Each row below holds a small network's activations on one input, seen along a few directions.
In each table, some parts of the input vary, and every possible input appears once, in random order.
Descriptions start from the smaller parts, as in this example, which fits no table here: line(6) and (point or line(11) or (values(3) and ring(8))).
Shared parts are said once, and a part with two or three values counts as separate values.

Other details of the inputs vary at random and push rows far along three fixed directions, the same in every table; ignore that.

A family of inputs:
x1: [-27  31 -39  19  40  60  39 -77   0  25  19 -17]
x2: [-41  36 -29  32  43  48  42 -74  25  27  21  -3]
x3: [ 78   5  34  14  25   2  -9  18 -50   0 -25  -5]
x4: [ -30  -20  -17 -124  -40  -18  -38   -8  -53   24  -47   27]
x5: [-12  56 -24  -7  26  59  19 -77 -15  27  22   6]
x6: [ 64 -23  55   1  -6 -49 -22  71 -15 -26 -38  21]
x7: [ 52  34   2  -9  -3  20 -14 -25 -64  18 -31  18]
x8: [ 42  48  -4  -4   2  29 -13 -31 -54  28 -18  14]
x9: [ 66 -26  54 -35  10 -45 -24  59 -16 -50   8   9]
x10: [ 34  20  37  44  32   4  -4  13   5  12  16 -18]
x11: [  5  23 -14  43  23  27  15 -25  -4  30   8 -25]
x12: [ 53   6  25   2  49  -1  11  -5 -21 -16   7  -1]
x13: [-61  13 -46   0  -2  43  25 -67  16  14   3   6]
x14: [-77 -43 -35  -7 -37 -28  -2   0  55 -30  19 -12]
x15: [-108  -30  -49    7  -30    6   26  -21   72   -8   10   -6]
x16: [ 13   8  36  -2  51  -3  -7   8 -20  61 -23 -23]
x17: [ 16 -46  34  23  35 -47  14  50  38 -44  29 -25]
x18: [ 72  18  29  13  25  -4  -5  25 -40   7  -3  -4]
x19: [ 35  21 -14 -43 -43  23 -25 -21 -75  14 -58  40]
x20: [-39 -38 -25  -6 -63 -35 -28  41  25 -13   5 -16]
x21: [ -2 -25  48  27  33 -34   6  40  58 -32  34  -8]
x22: [-35 -53 -27 -39 -45 -27  -6  21  11 -40   0  -3]
x23: [-17 -13  19  27  29 -20  14  11  50 -19  28  -5]
x24: [-10  25 -12  54  26  40  18 -41   3  32   0 -24]
x25: [-92 -38 -47  -1 -35  -4   7 -22  54 -20  16 -17]
x26: [ 17  20   2  13  49  17  27 -20  -1   3  31 -11]
x27: [ 13  20 -27 -51 -13  17  -7 -33 -43  -2  -2  21]
x28: [ 33   8  43  54  37 -14   2  29  18   6   6  -9]
x29: [-47 -13 -41 -49 -53 -10 -17 -17   5 -20   3  16]
x30: [  0  -3 -24 -98 -72 -14 -29   2 -43 -25 -39  64]
x31: [ -4 -20  -1 -47 -83 -30 -48  41 -16 -15 -26  29]
x32: [  3  63 -23  11   6  54  14 -49 -28  51 -17  20]
x33: [ 48  21 -11 -89 -30  13 -20 -12 -77 -12 -14  39]
x34: [ 39 -37  55  -4  20 -53   1  56  17 -48 -10  19]
x35: [  4  33  -7  34  19  34  15 -14  -2  34  25 -24]
x36: [-81 -26 -44  10 -64  -9 -14  17  51   5  27 -30]
x37: [-12  21  -6 -32  -8  18   6 -19  -1   0   1  30]
x38: [-34  -5  23  68  16  -8  16  34  73  10  27 -25]
x39: [ 21 -36  28  45  13 -42   1  62  27 -18  12 -33]
x40: [ 31   6  37  58  40  -7   9  15  13   9  -2 -10]
x41: [-41 -47 -32  -2 -59 -21 -13  32  15 -12  -7 -20]
x42: [ 29   8  35  52  38   7  17  16   8  11 -18  -5]
Each input here is: values(2) and (point or (line(4) and line(5))).
- Changing only the values(2) part turns x35 into x33. The same change can be made to x36. Which row results? => x9
- Changing only the values(2) part turns x7 into x14. The same change can be made to x41. Which row results? => x22
- Which other rows does x17 become when the values(2) part takes its other values? List them by row number. => x39
- Start at x1 and move only the line(4) part, one step at a time. The first step leads to x12. Which rows follow, in order? => x27, x9
- Which other rows does x41 become when the line(5) part takes its other values? List them by row number. => x3, x19, x24, x42

A family of inputs:
x43: [ 61  25   1 -18   2  20 -24 -29 -86  35 -42   4]
x44: [ -9 -82  29 -74 -22 -77 -25  82  14 -53  -5   1]
x45: [ 13 -28  55 104  54 -40  12  49  74 -30  18 -36]
x46: [-19   9   9  52  23  -2  -5   6  34  37  29 -49]
x47: [-24  36 -81 -38 -82  42 -13 -38 -55  38  -6  15]
x48: [-14  23   8  57  36  33  29 -37  40  -4  29  -9]
x49: [ 64  37  36  31  23   7  -9   0 -24   1  -3  22]
x50: [  5  42   9  42  55  41   7 -39 -20  70   2 -39]
x51: [ 11 -44  -1 -33  -5 -39   4  35   6 -59   8   0]
x52: [ 14   6 -46 -30 -58  10 -16  -1 -57   8 -30   4]
x53: [ 33 -63  34   7 -56 -67 -52  92   6 -53  -2 -22]
x54: [ 66  33   0  12   0  36   0  -1 -60  19  -8  -7]
x55: [-93   0 -55  -1 -56  10   4 -39  51  -8  26  14]
x56: [ 66 -31  92  21  46 -53 -11  94   5 -10 -27   0]
x57: [ 32  23  13  14  22  20  -4 -30 -34  27 -37  16]
x58: [-35 -16 -22 -74 -33 -19 -26  -9   1 -16  11  10]
x59: [-73 -10 -58 -11 -20  10  26 -24  44 -14  54  -9]
x60: [ 72 -35  70   1   7 -45  -4  79   5 -66  -6  20]
x61: [ 74 -24  77 -19  66 -52   2  69   4 -37  22  -5]
x62: [ 67  13  23 -10  48  19  22  -4 -31 -28  20   4]
x63: [  1 -14 -21 -73 -69 -11 -41  28 -63  26 -47   9]
x64: [-67 -39 -21  10 -38 -31  -1   6  62 -42   6  -2]
x65: [-91   6 -34  39 -15  14  20  -3  75  41  22 -22]
x66: [-33  -3 -20  70  32  20  32 -11  29  47  17 -55]
x67: [ 19  30   3  13  55  22  21 -45   0  -9  46  -3]
x68: [-24 -13 -34  18 -41  -8 -18   0   2  -1  -3 -27]
x69: [ 43  52  -1  15   8  36  12 -17 -34  23  -6  29]
x70: [-35  33   8  53  49  37  16 -39  26  57   0 -19]
x71: [ 24 -18  19  -2  62  -7  29  -1   0 -12  12 -12]
x72: [ 60  15  20 -45  15  10   6 -14 -64   1 -48  47]
x73: [-21  -5 -20 -47 -34   3 -12 -37 -24  -1 -37  35]
x74: [ 48  26  30 -48  62  18  -3 -37 -56  12  -8  12]
x75: [ -9  55   7  26  61  45  44 -42  19  44  19   2]
x76: [ 21 -44  60 -40 -23 -77 -41  75  20 -49 -14  24]
x77: [-101  -22  -62   47  -44    5   23   -3   76    2   12  -22]
x78: [  5   9  58  84  68 -15  10  27  65  19  26 -31]
x79: [-61 -53 -22   9  -4 -36   7   5  66 -52  38 -30]
x80: [ 44  24  13   3  51  30  15 -39 -20 -19  28  -4]
x81: [15 24 19 38 39 12 35 -3 24 -6 28 11]
x82: [-39  19 -66 -28 -83  44  -6 -30 -21  13 -22  28]
x83: [-10   2 -43 -64 -62   7  -4 -18 -36 -23 -38  47]
x84: [ -9  24  -6  56  45  38  38 -32  12  46 -10 -11]
x85: [  7  49   4 -40  23  44   0 -64 -50  39 -33  34]
x86: [-50 -39  -3 -54 -44 -31 -11  33  18 -11 -25  21]
x87: [-16 -20 -38 -88 -38  -4 -22 -40 -46 -16 -23  26]
x88: [ 52  29   6  14  -5   8 -21  -3 -45  12   4  -2]
x89: [ 14  -4  -9 -27 -71  -3 -39  11 -28 -22 -31  32]
x90: [-99 -36 -41  26 -50 -23  -3  39  75  25  33 -53]
- Changing only one part turns x88 into x47. The same change can be made to x53. Which row results? => x54
- Changing only one part turns x46 into x90. The same change can be made to x50. Which row results? => x63
- What is each input in this table made of? => values(2) and line(4) and ring(6)
- Which other rows does x61 become when the ring(6) part takes its other values? List them by row number. => x44, x51, x59, x62, x71
- Start at x74 and move only the line(4) part, one step at a time. The first step leads to x85. Which rows follow, in order? => x70, x50

A family of inputs:
x91: [ 44  31  11 -20  17  20   6 -18 -37 -11  -1  12]
x92: [  8 -15  24  12  35  -7  20  18  21 -20   3   0]
x93: [ -3 -19 -34 -24 -59 -15 -19  13 -20  -2 -24  10]
x94: [ 42  17  20 -26  21  19  -2 -29 -35  -7 -19  22]
x95: [ 38  20  -1  -2  12  16  10 -12 -30  16   7  14]
x96: [ 54  -4  38 -26  15 -32 -22  19 -18 -27 -12  20]
x97: [ 35  10  16 -31  12  -1 -21  15 -45  21 -16 -12]
x98: [-28 -58   2 -28 -76 -72 -51  66  32 -35 -13   1]
x99: [ 45  40  -5   4  13  20   1 -12 -36  22  -7   4]
x100: [-11 -54  47  31  39 -45   3  60  50  -6  38 -46]
x101: [ 37 -29  24   2 -22 -47 -19  49 -17 -28 -16  -3]
x102: [ 21  -3  26  25   8  -9 -16  31   7 -12   4 -12]
x103: [ 11  24 -12  18  38  19  25 -25  11   8  23  -7]
x104: [-93  13 -41  23 -12  42  29 -49  47  40  24  -9]
x105: [-10  -9 -16 -41 -58   0 -14   4 -25 -13  -3  18]
x106: [ 26   6  20  28  12 -21  -1  27   4  -7  10 -19]
x107: [ 58 -10  30 -15 -17 -24 -24  56 -21 -23 -18   6]
x108: [ 34  20   5  15   8  28  -8 -16 -39  12 -18   4]
x109: [-72 -15 -35 -14 -54  12  -8 -21  30  10  12   3]
x110: [ -4  10 -39 -73 -92   7 -36  -2 -57  -8 -35  27]
x111: [ -1 -40  43  39  30 -40  -3  54  60 -48  32 -26]
x112: [ 32  22  13  12  11  27  -5 -23 -30  22 -24   4]
x113: [-43 -15 -34 -22 -18  -7  10 -10  15  -8  -2  12]
x114: [ 26  17  14   7  15  25  -2 -14 -25   7   9  11]
x115: [-15 -10 -11 -27 -49  -2 -18   5 -20   6 -39  17]
x116: [ 47  22  11 -11  10  12 -10 -17 -47   8   0  23]
x117: [-77 -41 -11   9 -18 -43   3  26  79 -21  21 -15]
x118: [ 31 -15  18  30   6  -6   2  31   5  -6  -5 -14]
x119: [-76 -21 -31  -1 -14 -10  14 -19  47  -3   8  -4]
x120: [-39   0 -36  -1 -41  -3 -22  -3   9   5   3  -5]
x121: [ 37  20  -4  -2  35  18  21 -28 -24   0   2   9]
x122: [-39 -12 -50 -33 -66  -5 -16  -1 -16  12 -32  18]
x123: [-89  12 -51  23 -12  46  34 -42  45  38  28  -9]
x124: [  9  19   0  14  38  35  17 -39  -7  -1  10  -1]
x125: [-30 -24 -32 -28 -35   2   4  -3  12 -23   1   4]
x126: [  7  19   0  43  17  28  20 -18  -5  16   4 -22]
x127: [ 40  29   4 -17  22  11  -8 -24 -38  -5  -1  18]
x128: [ 28  36  16   6  21   7  -2  -7 -24  25 -19   9]
x129: [-42  21 -58 -26 -30  41  12 -45   3  10   8   6]
x130: [ 22 -12  25  25  12  -8   4  34   3   0 -17  -4]
x131: [ 23  27  19   1  26  11   9 -19 -24  25  -4  20]
x132: [ -4 -30  42  38  41 -34  17  56  64 -32  24 -20]
x133: [ 11  26   8  17  28  22   9 -36  -6  29  13   6]
x134: [-38  22   6  45  53  27  37 -29  52  17  26 -21]
x135: [ 14 -42  37  29  28 -53  11  45  39 -48  25 -21]
x136: [ 42 -27  37 -50  15 -39 -25  44 -26 -22  -7  -4]
x137: [ 20  17   0  -1  30  25   1 -20 -42  41 -13 -21]
x138: [-10  17   4  50  33  11  20 -19  14  33  -4 -14]
x139: [ -8  21  11  25  41  24  17 -30  28   7  19 -11]
x140: [-32 -13 -27 -17 -46 -12  -4  -1   3  -5  15   5]
x141: [ 59 -13  27   4   0 -26 -28  30 -37 -15 -23   9]
x142: [14  3 22 20 13 -5  1 36 12  2 -5 -6]
x143: [ 42  17   5 -14  28  11  -2 -28 -41  -8  -6  19]
x144: [-31 -38  29  58  46 -49  24  54  92 -27  41 -33]
x145: [-20  29  -9  53  38  19  26 -12  31  36  17 -21]
x146: [-61  13 -49  -3 -21  26  18 -35  14  33  13   9]
x147: [-26  28   5  62  37  33  18 -26  44  32  22 -33]
x148: [-30  15 -49 -25 -41  43   7 -38 -15  22   5  15]
x149: [ 16  16   4   2  25  23  22 -27 -16 -12   7  -1]
x150: [-13 -12  -5 -52 -68 -21 -37  30 -17  -9 -38  23]
x151: [ 35  10  11 -38  43  17   3 -25 -49  12 -10  -2]
x152: [ 33 -13  42 -17  21 -18   1  19  -9 -26 -20  17]
x153: [-38 -22 -23 -28 -29 -15 -10 -17  14 -15  -3   9]
x154: [-40  -6 -34 -18 -32 -12   1 -10  17 -17  17  -3]
x155: [-20 -44 -18 -41 -82 -44 -46  29  -8 -18 -34  16]
- What is each input in this table made of? => line(5) and (point or (values(2) and ring(6)))
- Changing only the line(5) part turns x148 into x107. The same change can be made to x104. Which row results? => x150
- Changing only the line(5) part turns x94 into x112. The same change can be made to x121. Which row results? => x93
- Start at x153 and move only the line(5) part, one step at a time. The first step leads to x96. Which rows follow, in order? => x133, x98, x155
- Which other rows does x115 become when the ring(6) part takes its other values? List them by row number. => x108, x112, x118, x126, x130
- List by row number the other rows that have the line(5) part in common with x132. => x91, x96, x103, x111, x117, x127, x129, x134, x136, x139, x144, x154
- Which other rows does x149 become when the values(2) part takes its other values? List them by row number. => x135
